Each row below holds a small network's activations on one input, seen along a few directions.
Each table varies a few parts of the input and shows all the possible inputs, shuffled.
A made-up example of a description, with smaller parts first: values(3) and (point or line(11) or (line(4) and ring(8))).
Shared parts are said once, and a part with two or three values counts as separate values.

Other details of the inputs vary at random and push rows far along two fixed directions, the same in every table; ignore that.

Table:
r1: [-12   3 -44  13  -7  13 -19 -48   5 -28   4 -24 -74  -6]
r2: [ 72   9   5   6 -14 -10  14  39 -11  10   2 -20  25  -7]
r3: [-35   4  33 -20  13   9  -1  29  12   8   3  26  22  29]
r4: [ 77   8   3  -9 -36 -27   2  38  10  -5  28 -24   5   9]
r5: [-19   2  45 -26  15  -4   2  52   9   9  12  27  39  26]
r6: [-13  -9   5   2   2   6 -10   4   4 -19  -5  13   0   0]
r7: [ 21  15 -16  -5 -16 -15  -1 -16   3   2  11 -26 -22   3]
r8: [-31 -11   9   6   4   8  -1  -9  -2   2 -18  21  16   0]
r9: [-32 -15  43 -21  13  15   5  52   6  10   0  50  52  23]
r10: [ 20  -7 -21  18 -20   2 -15 -18   7 -27  -2 -12 -35 -13]
r11: [-11  -6  39 -24   9 -10  18  41  -4  37   8  25  56  14]
r12: [ 18   1 -10   2  -7 -20   1 -15  -7   3   4 -20  -7 -13]
r13: [ 28  -9 -43  34 -25  -6 -13 -50  -5 -23 -10 -29 -49 -32]
r14: [  4   7  -5  11  17  11   2  -1 -14  -3 -16 -10  -3 -12]
r15: [ 73  12 -25  -9 -36 -29   7   5  -2   4  30 -40 -13  -1]
r16: [-92  -7 -12  23  36  21 -18 -72  -1   2 -27   8 -60 -22]
r17: [-13 -12  12  -1   5   3   8   9   0   5  -5  25  35   2]
r18: [-13   9  10 -12  10 -12  -1   0   1   8   8  -3  -5   4]
r19: [  6   7  -7   7  16  16  11   5  -9   3 -10  -3  11  -4]
r20: [ 35   6 -19  10  -2   9   8   5 -15   1  -5 -19  -4 -10]
r21: [-61 -17 -28  25  15  26 -15 -60  -7 -15 -25  10 -44 -20]
r22: [-21  -2  18 -12  14  -4  13   7   1  22   4  16  31   6]
r23: [  2   9   9  -7   0 -13  -1   2   4  14  11  -7 -10   2]
r24: [-39   2  29 -21  21  12   3  28  14   6   9  31  23  27]
r25: [ 75  16 -23 -11 -33 -31  11   5   4   1  32 -38  -3   2]
r26: [-47  -2  23  -8  19   3   4  -5   0  23 -11  19  19   7]
r27: [-65 -10 -28  19  19  34 -19 -55   9 -32 -18  14 -50  -8]
r28: [  0 -11  -3  10  -3  -5  -4 -10  -7  -9 -10   3   5 -13]
r29: [-19  -7  24  -9   0  11  -2  25   9  -3  -6  29  29  17]
r30: [ 90  16 -24  10 -30 -11  12  15 -12  -3   2 -43   8  -8]
Each input here is: values(5) and (point or ring(5)).
Changing only the values(5) part turns r6 into r27. The same change can be made to r28. Which row results?
> r17
Which other rows does r5 become when the values(5) part takes its other values? List them by row number.
> r1, r3, r4, r24
List by row number the other rows that have the values(5) part in common with r16.
> r2, r4, r10, r13, r23
List by row number the other rows that have the values(5) part in common with r29.
> r3, r7, r8, r26, r30

Table:
r31: [-17  21  47 -49   7 -26   2  42  25  17  36   9  26  45]
r32: [ 44   1 -78  38 -30  21 -12 -61   0 -49 -10 -42 -68 -21]
r33: [-81  18   0 -25  22  13 -10 -33  23   5  19   9 -46  28]
r34: [-65  -8  -4  13  44  36  -2 -20 -17   5 -26  18 -19 -16]
r35: [-11   0  34 -15  18  -4  31  29 -12  50  -5  25  73   8]
r36: [ 11 -25  24 -12 -13  -8   1  43   6   1  18  32  41   8]
r37: [-57  -4   7  20  36   8  -2 -40 -13  25 -33   4 -19 -24]
r38: [-25  15 -29 -11   3  -6 -18 -42  16 -10  34 -23 -83   5]
r39: [-62 -22   4  16   7  14 -26 -30   9 -20 -20  27 -32  -9]
r40: [ 55 -10  -2  -3 -43 -29  -3  18   9 -24  12  -6  26   4]
r41: [112  18 -37  12 -43 -46  16 -14 -16   5   7 -62   8 -29]
r42: [-81 -24  -1   4  12  27 -12 -32  10 -14 -17  43  -9   7]
r43: [ -9  -7  40 -12  28  -7  28  39 -15  51   1  24  62  -3]
r44: [ 73   1  -1  14 -29  -5  -1  35   1 -18   1 -16  10  -4]
r45: [ 43   6 -67  40 -26  10 -20 -60   1 -59 -16 -47 -67 -26]
r46: [-78  -4  -3   8  40  42   0 -25 -14   8 -32  23  -1   0]
r47: [ 12 -11  27  -7   9  18   9  58   1   3   3  31  46   9]
r48: [ 56  11   1   0 -13 -14  12  25 -15  -1  -5 -21  35  -2]
r49: [ 66   6   1   6 -18 -14   7  30 -16   6  -6 -25  17 -11]
r50: [ 12  20  38 -38 -10 -30  -2  38  20  18  38  -3  -2  33]
What do these inputs look like to the network?
> values(4) and (point or line(4))
Changing only the values(4) part turns r42 into r36. The same change can be made to r35. Which row results?
> r43
Which other rows does r41 become when the line(4) part takes its other values? List them by row number.
> r40, r45, r48
